Each row below holds a small network's activations on one input, seen along a few directions.
Each table varies a few parts of the input and shows all the possible inputs, shuffled.
Descriptions start from the smaller parts, as in this example, which fits no table here: one of 6 places along a line, together with either a single point or one of 11 places along a line or (one of 2 separate values, together with one of 8 places around a ring).
Shared parts are said once, and a part with two or three values counts as separate values.
(in the rows, 128 means zero)

Other details of the inputs vary at random and push rows far along three fixed directions, the same in every table; ignore that.

Table:
r1: [182 118 174 176 120 119  75 151 147  94 152 143 164]
r2: [159 150 117 137 148  83 125 133 147 161 152 109 165]
r3: [ 80 153  90 163  87  97 120  94 102  92 144 130 128]
r4: [167 159 193 141 124 180 151 167  91 118 145 137 118]
r5: [ 81  96 104 122 124 160 107  95  98 144 120 139 122]
r6: [126 119 115 158 131  88  86 165 140 106 153 138 114]
r7: [111 123 132  98 137 119 103 121 145 158 114 145 147]
r8: [ 68 115  99 127  98 138 176  87 107 134 115 117 121]
r9: [ 89  94 104 124 100 160 195 116 123 154 111 126 133]
r10: [136 120 109  67 140  92  84 126 195 148  97 124 164]
r11: [185 119 228 151 116 126 109 153 143  97 116 129 164]
r12: [177 111 156  61 156 136 169 194 188 163 106 110 140]
r13: [133 154 163  71 132  86 110 127 169 154 112 124 142]
r14: [139 138 122  70 153  91  93 136 197 162 103 137 167]
r15: [ 96 108 128  75 134 163 135  96 121 153  79 116 130]
r16: [122 131 147 109 135 191 179 156  89 132 121 109  92]
r17: [150  89 169 153 135 177 154 136 132 134 112 142 128]
r18: [106 125  71  77 133 140 191 113 173 157  80 104 140]
r19: [125 125 149  96 131  71 120 136 185 121  94 108 123]
r20: [194 148 128 116 131 126 157 153 138 139 112 122 162]
r21: [101 100 110  91 148 149 151 118 130 170 138 127  90]
r22: [ 86 103 100  92 143 113 131 120 135 155 137 120  96]
r23: [ 87 134  93 126 115 125 169 102  93  86 140 131 121]
r24: [160 125 187 143 124 178 131 137 116 102 110 119 145]
r25: [ 77  93  78  79 129 104 181 100 150 134 121 127 135]
r26: [ 98 121  79 128 152 146 124 103 153 129 108 112 100]
r27: [114  93  93 127 159 173 142  96 147 151 111 127 112]
r28: [ 56  86  83 133 139 147 137 116 101 144 132 128  78]
r29: [123 131 142 144 124 108  94 129 117 131 176 151 116]
r30: [136 104 156 153 121 113  82 116 142 112 139 135 145]
r31: [121 123 111 112 134 170 113 120 124 128 105 128 139]
r32: [159  97 148 125 146 182 179 179 154 142  99 121 123]
r33: [119 149 115 181  96  80  97  88  68 108 164 139 129]
r34: [117 133 127  67 143  87 108 118 175 172 120 133 141]
r35: [176 138 109 148 124  89 118 134 128 137 145 138 158]
r36: [107 129 135 118 131  65  91 106 181 114 106 115 123]
r37: [178 127 217 119 124 161 166 184 118 132 134 129 117]
r38: [109 152 130 151 103 111  56 109  98  83 136 141 137]
r39: [132 146 127 149 129  62 111 117 131 152 161 115 159]
r40: [ 87 127 116 159  98  77 132  99  91  69 167 147 129]
r41: [127 138 106  97 145 108 116 148 151 127 136 110 108]
r42: [103 134  70 131 104 146 146  70  72 128 111 122 112]
r43: [109 164 134 188 114  80 102  95  74 123 182 114 136]
r44: [123 155 100 121 146 118  95 119 131 128 161 132 109]
r45: [107 142 126 195 119 118  76  89 101  72 148 143 107]
r46: [145 137 162 129 132 130 133 147 157 106  96 113 127]
r47: [154 122 135 159 119 165 192 162  97  84 143 146 143]
r48: [133 187 129 156 119  70 101 116 107 118 167 103 153]
r49: [123 124  98 122 142 111  97 129 138 136 171 136 104]
r50: [ 92  85 105 103 148 154 155 107 158 160  93 115 108]
r51: [186 104 186 168 133 184 158 190 145 119 118 137 140]
r52: [ 84 122  62  96 158 117 122 126 154 137 107 104  89]
r53: [ 86 132 117 115 126  49  83 125 148 110 128 120 103]
r54: [160 115 147 155 147 192 152 138 135 117 107 133 126]
r55: [147 119  93 182 106 205 166 115  51 123 126 143 118]
r56: [116 145 122  98 133  86 114 133 176 112  94 101 114]
r57: [143 134 187 146 111 117 122 168 103 103 152 132 111]
r58: [132 163 126 149 126 103  55 130 132 106 147 154 151]
r59: [151  96  89 123 122 194 190 118  99 171  96 128 129]
r60: [126 103 128 179 135 226 134 109  76 105 138 131 116]
r61: [152 176 168  98 125 109 108 146 146 128 126 132 145]
r62: [165 149 184 117 125 102 128 201 155 101 104 118 130]
r63: [194 172 169 163  96 105 128 156  95  97 143 135 162]
r64: [ 83 112 120 186 125 139  97  67  90  99 142 142  93]
r65: [144 136 111  85 149  77 112 152 217 126  89  99 129]
r66: [121 136 126  67 147 169 168 132 127 157 114 102  90]
r67: [151 172 112 161 137  90 110 127 122 128 166 111 155]
r68: [182 118 167 171 104 147 163 157  83 136 141 146 156]
r69: [131 115 130 162 146 217 156 139  67 144 171 154  99]
r70: [114  99  89 162  93 149 143  92  68 143 128 144 119]
r71: [170 130 153 111  95  89 140 125 136 134  91 123 159]
r72: [114 116 112 120 152 208 159 123  95 171 140 146 114]
r73: [177 139 221 122 127 166 165 174 115 140 131 135 129]
r74: [ 98 105  65  91 125 137 181 110 161 168 100 113 136]
r75: [ 86 104 102 149 125 105 105 115 135 120 136 131 100]
r76: [ 85 152 106  91 142 145 110  93 115 144 104 128 124]
r77: [127 163 118 160 124 125  72 124 103 109 175 154 123]
r78: [115 125  82 159 111  62 108 120 128  80 176 155 141]
r79: [183 144 151  69 148 111 131 178 193 142 123 111 132]
r80: [128 145 176 145 116 127  93 130 103 118 128 152 143]
Each input here is: one of 5 places around a ring, together with either one of 5 places along a line or one of 11 places around a ring.
Q: Changing only the place on the ring of 5 turns r21 into r49. The same change can be made to r75. Which row results?
A: r32
Q: Changing only the place on the ring of 5 turns r58 into r7. The same change can be made to r44. Which row results?
A: r29
Q: Change only the place on the ring of 11 in r38. List by row number the other rows that result.
A: r4, r16, r24, r45, r46, r56, r61, r62, r66, r76
Q: Change only the place on the ring of 5 in r6. List by row number the other rows that result.
A: r28, r52, r53, r62
Q: Change only the place on the ring of 11 in r53. List by row number the other rows that result.
A: r11, r13, r15, r19, r36, r37, r57, r64, r73, r80
Q: Change only the place on the line of 5 in r2. List by row number the other rows that result.
A: r35, r59, r74, r78
